A small network was trained on invented records. Each row is its activation on one of them, seen along a few directions.
After each row come some of the record's fields: MUR, TAGEK, ZIBE, PIFUG, GONOF, ZIFI, ZIVUV, BUNUP.
Not every record has every field; a missing one is written missing.
Other fields move the rows too, some of them a lot.
Strong random noise was added to every row along 5 fixed directions; ignore it. To show where, here is one row again and again, with new noise each time:
  63  139   62  252  114 -130  145 -186  359   54  143  167   -3 -302  671  185 -129  283  336  -86 -183  -13 -125  194 -355
-146  196  132  188 -100   46   24  -38 -116  -45 -142 -339  -19    1  -23   20 -119    5  116   -5  -99 -145   36  143   49
 179   78   69  109  185 -146  125 -258   34   21  281  -60   63 -116  623  -54  -89  168  277    9  -41  184  253  292  160
  63  125   80  151   78  -62   91 -149    6   11  132 -126   29  -97  366  -18 -105   98  206  -12  -79   57  142  224   76
 -82  133  -10  166   82  372 -250 -123  -80 -134 -144 -178   76 -154 -195  111 -153   96  -15    6  -82  194 -323  188 -229
  87  -36  102   66  108 -159  201 -143 -101   89  224 -228  -54 -114  365 -110 -159   36  169 -125  -40  -41  304  200  309
-107 -139  -30   97   98  348 -106   20 -119   34  -71 -204 -108 -333 -405   70 -299  -28 -166 -289 -113  -54 -354   52 -168

  15  -37  -27   13   84   95 -162 -299 -178 -109 -338 -124   58  123   52  -70 -198  237   -8   40  167  127 -147   27   78 -> MUR=ritam, TAGEK=nimun, ZIBE=lage, PIFUG=missing, GONOF=missing, ZIFI=missing, ZIVUV=missing, BUNUP=fusa
-162   66  163   44 -260 -168  280   75 -248   21 -116 -392 -227  227 -139 -119  -70   18   15  -63  107 -402  183 -242  278 -> MUR=rade, TAGEK=kigus, ZIBE=furuz, PIFUG=missing, GONOF=kideg, ZIFI=mogu, ZIVUV=fusu, BUNUP=fuva
-180   63  107 -112   17  121 -335 -411 -167 -420 -291 -357   89   64  168  113   71  329  151  496  131  230 -225  139  -66 -> MUR=rade, TAGEK=kigus, ZIBE=furuz, PIFUG=nog, GONOF=kideg, ZIFI=sut, ZIVUV=vafev, BUNUP=tek
-113   36  -35  -57   23   -7 -302   21 -243 -267 -120  -92  132  229 -227  -85  181 -175  -22  152   59  144  125  144  264 -> MUR=ritam, TAGEK=kigus, ZIBE=furuz, PIFUG=tav, GONOF=missing, ZIFI=missing, ZIVUV=missing, BUNUP=mek
 120 -253   -3  -67  -26 -108   70  190  145   69  249   13  -80 -284 -121  -90   19 -176  -61 -263  -58  -53  229   -7   49 -> MUR=ritam, TAGEK=nimun, ZIBE=lage, PIFUG=missing, GONOF=missing, ZIFI=missing, ZIVUV=missing, BUNUP=vebom
 241  259 -100  147   13  -55  228  246  244  245  414  269  131 -114  396 -153  116  -34  222  122  -65  155  203   48  -66 -> MUR=rade, TAGEK=nuriv, ZIBE=furuz, PIFUG=missing, GONOF=kideg, ZIFI=magu, ZIVUV=rafu, BUNUP=tek
 163 -222 -221 -238  372  200 -208 -301 -115  -72  142  208   -9  -52  209   33 -173  155  -66  -93   67  267   53   32   27 -> MUR=ritam, TAGEK=nimun, ZIBE=furuz, PIFUG=piga, GONOF=tasun, ZIFI=mebu, ZIVUV=rafu, BUNUP=fusa
 -74  175  -34   25 -122  -77  123  125    7   -7   61  129  167  138  102  -97  127  -65    9   -7    6   39  104   46  116 -> MUR=rade, TAGEK=nimun, ZIBE=furuz, PIFUG=tav, GONOF=missing, ZIFI=missing, ZIVUV=missing, BUNUP=fuva
 -38 -318   68 -284  199   67 -164 -271 -110  -57 -187 -261   21 -102  140   92  140  145   61  -20   95   42 -104   60  124 -> MUR=rade, TAGEK=nuriv, ZIBE=lage, PIFUG=missing, GONOF=missing, ZIFI=missing, ZIVUV=missing, BUNUP=mek
 -62  440  -17  109 -171 -134   66   87  -39  -23  -73   95  303  408  267 -138  254  -15  251  433  127   36  260   58  202 -> MUR=ritam, TAGEK=nuriv, ZIBE=furuz, PIFUG=tav, GONOF=missing, ZIFI=missing, ZIVUV=missing, BUNUP=tek
  67  317  -21  132 -103   74   56  201   34  -84   30   86   58   56   -1   20  -67   23  126  321  -71  127  -65   81 -362 -> MUR=rade, TAGEK=kigus, ZIBE=furuz, PIFUG=missing, GONOF=kideg, ZIFI=sut, ZIVUV=vafev, BUNUP=tek
 179  365 -169  230  -30 -276   29  205  -21  185  255  378  253  392  305  -89  326 -137  108  236 -231  303  498   37   54 -> MUR=rade, TAGEK=nimun, ZIBE=furuz, PIFUG=piga, GONOF=tasun, ZIFI=buv, ZIVUV=vafev, BUNUP=mek
-182  186   18  155 -320 -182  103  479  129   32 -308   52 -180  117 -418   35  127 -345  -19   -2 -226 -402   38 -140 -107 -> MUR=ritam, TAGEK=kigus, ZIBE=lage, PIFUG=missing, GONOF=missing, ZIFI=missing, ZIVUV=missing, BUNUP=mek
 103 -461   19 -298  201 -198   26 -265 -364   72  115 -121 -199    7  120 -125 -138  -10  -37 -269  188  -28  351   21  662 -> MUR=ritam, TAGEK=kigus, ZIBE=lage, PIFUG=missing, GONOF=missing, ZIFI=missing, ZIVUV=missing, BUNUP=fusa
-261  140  132  213 -184  158   96  -61   20  -40 -419 -382   -8   39 -234  -65 -307  378  141   28   49 -389 -326 -136 -449 -> MUR=ritam, TAGEK=nuriv, ZIBE=furuz, PIFUG=missing, GONOF=tasun, ZIFI=mag, ZIVUV=fusu, BUNUP=fusa
  49  406   41  274 -358    5  -21  359   60  -19  -18  275  135  288 -198  -39  204 -236    3  195 -103   64  179  -68  -66 -> MUR=ritam, TAGEK=kigus, ZIBE=lage, PIFUG=missing, GONOF=missing, ZIFI=missing, ZIVUV=missing, BUNUP=fuva
 -47  223 -114  103 -197  267   66  179  105  -53  -15   50   25  107 -424 -161  -92  122 -103  142  -23   52 -333 -173 -355 -> MUR=rade, TAGEK=kigus, ZIBE=furuz, PIFUG=nog, GONOF=kideg, ZIFI=mogu, ZIVUV=fusu, BUNUP=fuva
 290  271   42  -40  -52 -136   76  -31   68    2  311  185   90   78  288  -18  191  -72  106  164 -134  195  256   58  121 -> MUR=rade, TAGEK=kigus, ZIBE=furuz, PIFUG=piga, GONOF=missing, ZIFI=missing, ZIVUV=missing, BUNUP=fuva
-256  243  108  187 -360  -87   78  114   41 -119 -347 -156   78  200   83  146  185   72  180  218  -63  -96   52   55  -67 -> MUR=rade, TAGEK=nimun, ZIBE=lage, PIFUG=missing, GONOF=missing, ZIFI=missing, ZIVUV=missing, BUNUP=tek
  63  268 -101  278  -37  291   42  254 -112    1  -99   21  154  -31 -326 -175 -129   50 -109  209 -112  128 -255 -169 -219 -> MUR=rade, TAGEK=nimun, ZIBE=furuz, PIFUG=missing, GONOF=kideg, ZIFI=sut, ZIVUV=vafev, BUNUP=tek
 -43 -443   27 -245  269 -132 -116 -126   -8  100  259  430   -4  -25  204  174    0 -112 -101 -307  -42  166  -88  -59  193 -> MUR=rade, TAGEK=kigus, ZIBE=furuz, PIFUG=tav, GONOF=missing, ZIFI=missing, ZIVUV=missing, BUNUP=fusa
 253 -168  185  -46   76 -339  267  -62  364  145  263  -25  -74 -295  426   27  -43   72  195 -121  -12 -119  277  144  -54 -> MUR=ritam, TAGEK=nuriv, ZIBE=lage, PIFUG=missing, GONOF=missing, ZIFI=missing, ZIVUV=missing, BUNUP=fopu
 -87  -26  -28   14 -125 -172  219  179 -299  168    1 -261 -146  152   60 -187  -62   51   26   63  167 -239  332  -22  344 -> MUR=ritam, TAGEK=nimun, ZIBE=furuz, PIFUG=missing, GONOF=kideg, ZIFI=sut, ZIVUV=vafev, BUNUP=tek
 -60 -301   97 -205   73  -80  -93 -308  -94  -64  -48 -117 -155 -118   73  138  -89  126  -31 -191   81 -158 -163  -42  105 -> MUR=ritam, TAGEK=kigus, ZIBE=furuz, PIFUG=nog, GONOF=missing, ZIFI=missing, ZIVUV=missing, BUNUP=fuva
 147 -524  -17 -230  273  128 -229 -211  -53 -193  167 -171 -100 -433  -41  135  -49   50  -66 -176    0  147 -280   74   69 -> MUR=rade, TAGEK=kigus, ZIBE=lage, PIFUG=missing, GONOF=missing, ZIFI=missing, ZIVUV=missing, BUNUP=tek
-221  494  181   87 -190  -87 -282  -13  258 -208 -345   67  304  353  130  252  180   30  178  409  -48   58 -113   85 -223 -> MUR=ritam, TAGEK=nuriv, ZIBE=furuz, PIFUG=tav, GONOF=missing, ZIFI=missing, ZIVUV=missing, BUNUP=fusa
 116  253  135   59 -227 -245  197    4  126  -81  150 -203  198  152  510 -115  228   85  298  214   52   95  530  168  228 -> MUR=rade, TAGEK=nuriv, ZIBE=lage, PIFUG=missing, GONOF=missing, ZIFI=missing, ZIVUV=missing, BUNUP=fuva
-185  -75   51  -15   -8  197 -295 -288 -121 -212 -300   -7   16  146  -89  282  -10  148   54   48   89  134 -396  -47 -226 -> MUR=rade, TAGEK=kigus, ZIBE=lage, PIFUG=missing, GONOF=missing, ZIFI=missing, ZIVUV=missing, BUNUP=fuva
  79  446  195  110 -241 -239  123   74  419   14  -36   61  136   73  520  211  234  144  441  190 -172 -169  216   87 -172 -> MUR=rade, TAGEK=nuriv, ZIBE=lage, PIFUG=missing, GONOF=missing, ZIFI=missing, ZIVUV=missing, BUNUP=fusa
  30  335  -43  174   41 -101 -147  318  226   28   52  565  142   66   53   52  268  -44   13  187 -265   54  -23  -55 -296 -> MUR=ritam, TAGEK=kigus, ZIBE=furuz, PIFUG=tav, GONOF=tasun, ZIFI=buv, ZIVUV=vafev, BUNUP=mek
-102   67  101  -81  106  171 -122   -5 -126  -97  -50   26   75  218 -146   76  186 -243 -173  182   31  109   84    7  228 -> MUR=rade, TAGEK=nuriv, ZIBE=furuz, PIFUG=tav, GONOF=tasun, ZIFI=mag, ZIVUV=fusu, BUNUP=duduv
 171  211  -90  140 -165 -145  407  207  164  101  304   19  -52 -162  -69 -291 -148   75  -55   16  -45  -69  359 -174  -68 -> MUR=ritam, TAGEK=nimun, ZIBE=furuz, PIFUG=piga, GONOF=kideg, ZIFI=mogu, ZIVUV=fusu, BUNUP=fuva
-118   73  -49  -86   16  186 -264   82 -420  -93  -89  -32  134  161 -576  -98    3 -266 -295   -4  177   95   81  -32  380 -> MUR=ritam, TAGEK=nimun, ZIBE=furuz, PIFUG=tav, GONOF=missing, ZIFI=missing, ZIVUV=missing, BUNUP=fuva
 -56  -92  238  -61 -167 -331  201 -187  116 -105 -118 -347 -260 -174  428   44  -16  240  295 -109   78 -492   74    1  120 -> MUR=ritam, TAGEK=kigus, ZIBE=lage, PIFUG=missing, GONOF=missing, ZIFI=missing, ZIVUV=missing, BUNUP=fuva
 -95 -358   58 -151  107  229 -153    7 -183  -25 -193 -150  -93 -227 -434   17 -214   18 -156 -255  -36  -13 -414    2 -263 -> MUR=rade, TAGEK=kigus, ZIBE=lage, PIFUG=missing, GONOF=missing, ZIFI=missing, ZIVUV=missing, BUNUP=mek
  70 -133   12   81  144    7  147 -104   54  121  186  126   -9  -17   96  -70  -18   49   12  -45   63    1  103  -65  -95 -> MUR=ritam, TAGEK=nuriv, ZIBE=furuz, PIFUG=missing, GONOF=tasun, ZIFI=mag, ZIVUV=fusu, BUNUP=fopu
 128  135 -154   -7  161  267 -399  -37  -80  -90   64  327  123 -160 -148   80   60  -15  -94  274   63  490 -293   27 -208 -> MUR=ritam, TAGEK=kigus, ZIBE=furuz, PIFUG=missing, GONOF=kideg, ZIFI=sut, ZIVUV=vafev, BUNUP=tek
 133  192   68  219  -52 -217  331  168  378  250  127  257 -140 -288  248  -85  -43 -102   68 -197 -151 -272  -94  -82 -363 -> MUR=rade, TAGEK=nuriv, ZIBE=furuz, PIFUG=missing, GONOF=tasun, ZIFI=mag, ZIVUV=fusu, BUNUP=fopu
-246   28  118  112 -123 -299  -77   21 -133   32 -298  -72   63  467  158  111  207   -7   75  184    6 -167  315  -85   79 -> MUR=ritam, TAGEK=nuriv, ZIBE=furuz, PIFUG=missing, GONOF=tasun, ZIFI=buv, ZIVUV=vafev, BUNUP=mek
 155 -104 -154  196  154   40  330  -94   88  187   73  132  -83  -93  110 -283 -467  518   19 -114  220   30 -330 -219 -325 -> MUR=ritam, TAGEK=nimun, ZIBE=furuz, PIFUG=missing, GONOF=kideg, ZIFI=mogu, ZIVUV=fusu, BUNUP=fuva
-171   50  121  101  -34  155   -6   64  251   39 -139   97 -166 -213  -23  322   -6  -31   92  -65 -199 -203 -251  -48 -296 -> MUR=rade, TAGEK=nimun, ZIBE=furuz, PIFUG=missing, GONOF=kideg, ZIFI=magu, ZIVUV=rafu, BUNUP=duduv
-117 -438  192 -265   47 -133   47 -190 -144   -7  -71 -301 -267 -190  -80  -51  -43  -73   27 -281   77 -284   88  -47  303 -> MUR=ritam, TAGEK=kigus, ZIBE=lage, PIFUG=missing, GONOF=missing, ZIFI=missing, ZIVUV=missing, BUNUP=fopu
-127 -121  108  -59  -28 -184   20  123  201  -68 -164 -104 -120 -207  -57  250  110 -122   75 -127 -210 -231  -45  -32 -146 -> MUR=rade, TAGEK=nimun, ZIBE=lage, PIFUG=missing, GONOF=missing, ZIFI=missing, ZIVUV=missing, BUNUP=mek
-336 -133  -53  133 -190  122  -56   89  162   21 -302  136 -143 -138  -86  283  -87  220  -66   -6 -104 -210 -635  -90 -562 -> MUR=rade, TAGEK=kigus, ZIBE=furuz, PIFUG=nog, GONOF=kideg, ZIFI=sut, ZIVUV=vafev, BUNUP=tek
 346 -315 -154 -195  401 -159   89 -233  -37  229  473  109  -21 -179  580 -212  -79  208  -46 -156  200  190  233  -32  261 -> MUR=ritam, TAGEK=nuriv, ZIBE=furuz, PIFUG=nog, GONOF=tasun, ZIFI=buv, ZIVUV=vafev, BUNUP=fuva
  48 -150   22  -76  127  -12   55    9 -216   99  250  113  -85  110 -130  -81   68 -269  -79 -137   20   67  205   31  195 -> MUR=rade, TAGEK=kigus, ZIBE=furuz, PIFUG=missing, GONOF=tasun, ZIFI=mag, ZIVUV=fusu, BUNUP=fopu
-225 -186  136  -35 -161 -247  319   71   75  172   50  -78 -256 -126  324  156  -54 -284   58 -245  -68 -503  288   32  141 -> MUR=rade, TAGEK=nuriv, ZIBE=furuz, PIFUG=missing, GONOF=kideg, ZIFI=magu, ZIVUV=rafu, BUNUP=duduv

Here are new rows. What are their fields?
 -59  117  -39  106 -282   32   45  261  -28  -65   -2  -45  -32    7 -312 -128    8 -215  -11  -46  -52 -177   65  -78   -7 -> MUR=ritam, TAGEK=kigus, ZIBE=lage, PIFUG=missing, GONOF=missing, ZIFI=missing, ZIVUV=missing, BUNUP=fuva
-285  180  117   69 -369 -106  -70  -48  -23 -146 -211 -104   33  189  -96   62   92  -14  106  140  -23 -258   16   -7  -49 -> MUR=ritam, TAGEK=kigus, ZIBE=furuz, PIFUG=nog, GONOF=missing, ZIFI=missing, ZIVUV=missing, BUNUP=fuva
   3  204   48    0 -325  119   24  301 -164  -12   73 -147  -22   68 -552  -54   76 -373 -128  -59 -203 -154  129 -117   40 -> MUR=rade, TAGEK=kigus, ZIBE=furuz, PIFUG=piga, GONOF=missing, ZIFI=missing, ZIVUV=missing, BUNUP=fuva
  47  196  -45   94   79  -21   19 -185    9 -123   10  144  254   75  295  -18  -58  178   69   32   40  182 -138  139  -93 -> MUR=rade, TAGEK=nimun, ZIBE=furuz, PIFUG=tav, GONOF=missing, ZIFI=missing, ZIVUV=missing, BUNUP=fuva
-176 -504  -81 -183   94  143  130 -103  -37  157 -218 -184 -265 -278 -182  134 -294  204  -90 -444  145 -386 -489 -233 -143 -> MUR=rade, TAGEK=nuriv, ZIBE=lage, PIFUG=missing, GONOF=missing, ZIFI=missing, ZIVUV=missing, BUNUP=fuva
  70 -131  -15   49   81  -69  255  -69   30  170  188  178 -177   48   76  -72   -6   37  -41 -103  -91  -31  102  -87  -62 -> MUR=rade, TAGEK=kigus, ZIBE=furuz, PIFUG=piga, GONOF=tasun, ZIFI=mag, ZIVUV=fusu, BUNUP=fopu
  30 -107 -267 -145  224  138 -335  -54  -36   50   73  153  129 -218 -222   23   30 -122 -137   27  -46  318 -125   13 -309 -> MUR=ritam, TAGEK=nuriv, ZIBE=furuz, PIFUG=piga, GONOF=tasun, ZIFI=buv, ZIVUV=vafev, BUNUP=mek
 188  144   23  162  161  122  179  -49   40  -39  128   -3   84 -105   63 -204  -52  117    1  -36  -44  167   14   75 -130 -> MUR=rade, TAGEK=nimun, ZIBE=furuz, PIFUG=missing, GONOF=tasun, ZIFI=mag, ZIVUV=fusu, BUNUP=fopu
-119   56  -15   17  168  171  -93  -80  148 -184  -74  -10   64   22 -165    8   65   36  -25  130   78   24 -157   42 -169 -> MUR=ritam, TAGEK=nuriv, ZIBE=furuz, PIFUG=tav, GONOF=tasun, ZIFI=mag, ZIVUV=fusu, BUNUP=fopu
-205   59  -24   71   21  123 -237  -88  -11 -133 -332   80   60   -1 -104  193  -29  245 -106  -35  158   45 -302  -23 -128 -> MUR=ritam, TAGEK=nimun, ZIBE=furuz, PIFUG=tav, GONOF=missing, ZIFI=missing, ZIVUV=missing, BUNUP=fuva
  12   42  105  -84 -180 -167  318  155 -109  107   24 -250  -99   76  -25 -106   27  -65   87  -98   41 -262  308  -25  360 -> MUR=rade, TAGEK=nimun, ZIBE=lage, PIFUG=missing, GONOF=missing, ZIFI=missing, ZIVUV=missing, BUNUP=fuva
 -78  128  -35  136   -6    7  -54  139  261 -127  -26  162  147  -60   58  267   90  -42   82   25 -119  -59 -298   21 -306 -> MUR=rade, TAGEK=nuriv, ZIBE=furuz, PIFUG=tav, GONOF=missing, ZIFI=missing, ZIVUV=missing, BUNUP=tek
 223  -61  -11  -61  105   36 -120 -167 -166  -97   84 -103   85   78   11  -89  -37   98  -39  141  253  374  235  121  253 -> MUR=ritam, TAGEK=nimun, ZIBE=lage, PIFUG=missing, GONOF=missing, ZIFI=missing, ZIVUV=missing, BUNUP=fuva
 149 -257  -28  -20  -18   16  -15  200 -198   35  165   44  -17  -10 -296 -136    9 -228 -162  -95  -15   88  177   -4  312 -> MUR=ritam, TAGEK=kigus, ZIBE=lage, PIFUG=missing, GONOF=missing, ZIFI=missing, ZIVUV=missing, BUNUP=tek
  38    0  -39 -143   37 -102 -159 -176  -32 -141   62   31   80    0   51  -60   35  -21    4   65  -29  109  125  113  264 -> MUR=ritam, TAGEK=kigus, ZIBE=furuz, PIFUG=nog, GONOF=missing, ZIFI=missing, ZIVUV=missing, BUNUP=fusa
   0   49  156  -59 -221   84 -185   91 -413 -156  -44 -290   68  293 -411 -168  138 -295 -118  131  101   71  358  -17  472 -> MUR=ritam, TAGEK=kigus, ZIBE=lage, PIFUG=missing, GONOF=missing, ZIFI=missing, ZIVUV=missing, BUNUP=fuva
 234 -241  -47 -192  373  337 -398 -324 -142 -141   90   20  187 -154  -33  181   81   49 -148   92  122  647   -2  260  185 -> MUR=rade, TAGEK=nuriv, ZIBE=lage, PIFUG=missing, GONOF=missing, ZIFI=missing, ZIVUV=missing, BUNUP=duduv
 -51  271  -15   89 -118   83  -95   56 -112 -152   12   19  169  109  109 -122  176  -33   87  446    8  327   47   -9   10 -> MUR=rade, TAGEK=kigus, ZIBE=furuz, PIFUG=missing, GONOF=kideg, ZIFI=sut, ZIVUV=vafev, BUNUP=tek
 -59 -155  133  -70   34   33    0 -154  -23  -82 -177 -260  -37 -253   73  199  -99  303   71  -50   22  -32 -195   83 -127 -> MUR=rade, TAGEK=nimun, ZIBE=lage, PIFUG=missing, GONOF=missing, ZIFI=missing, ZIVUV=missing, BUNUP=tek
 325  421 -193  100    2   73  -10  151  109 -101  269  365  234  127   46 -174  165 -198   77  282  -50  514  111   67  -17 -> MUR=rade, TAGEK=kigus, ZIBE=lage, PIFUG=missing, GONOF=missing, ZIFI=missing, ZIVUV=missing, BUNUP=fuva
 -67  -42  -53   28   22   21 -149 -444   -3 -165 -308 -133  101  235  304  121  -15  368  170  236  289  180 -180   60  -29 -> MUR=ritam, TAGEK=nuriv, ZIBE=lage, PIFUG=missing, GONOF=missing, ZIFI=missing, ZIVUV=missing, BUNUP=fuva
 -46 -125   42  -71  148  -64   26 -231   74 -104 -104 -158  -80  -80  101  195  -80  129  165  -87   32   11 -114  160 -132 -> MUR=rade, TAGEK=nimun, ZIBE=lage, PIFUG=missing, GONOF=missing, ZIFI=missing, ZIVUV=missing, BUNUP=fopu
 -41 -115  -34  -65   49  -38  -71 -258    5 -183 -225 -136 -136   17   37   52 -119  222   77   42  177   55 -177   13   11 -> MUR=ritam, TAGEK=kigus, ZIBE=lage, PIFUG=missing, GONOF=missing, ZIFI=missing, ZIVUV=missing, BUNUP=fuva
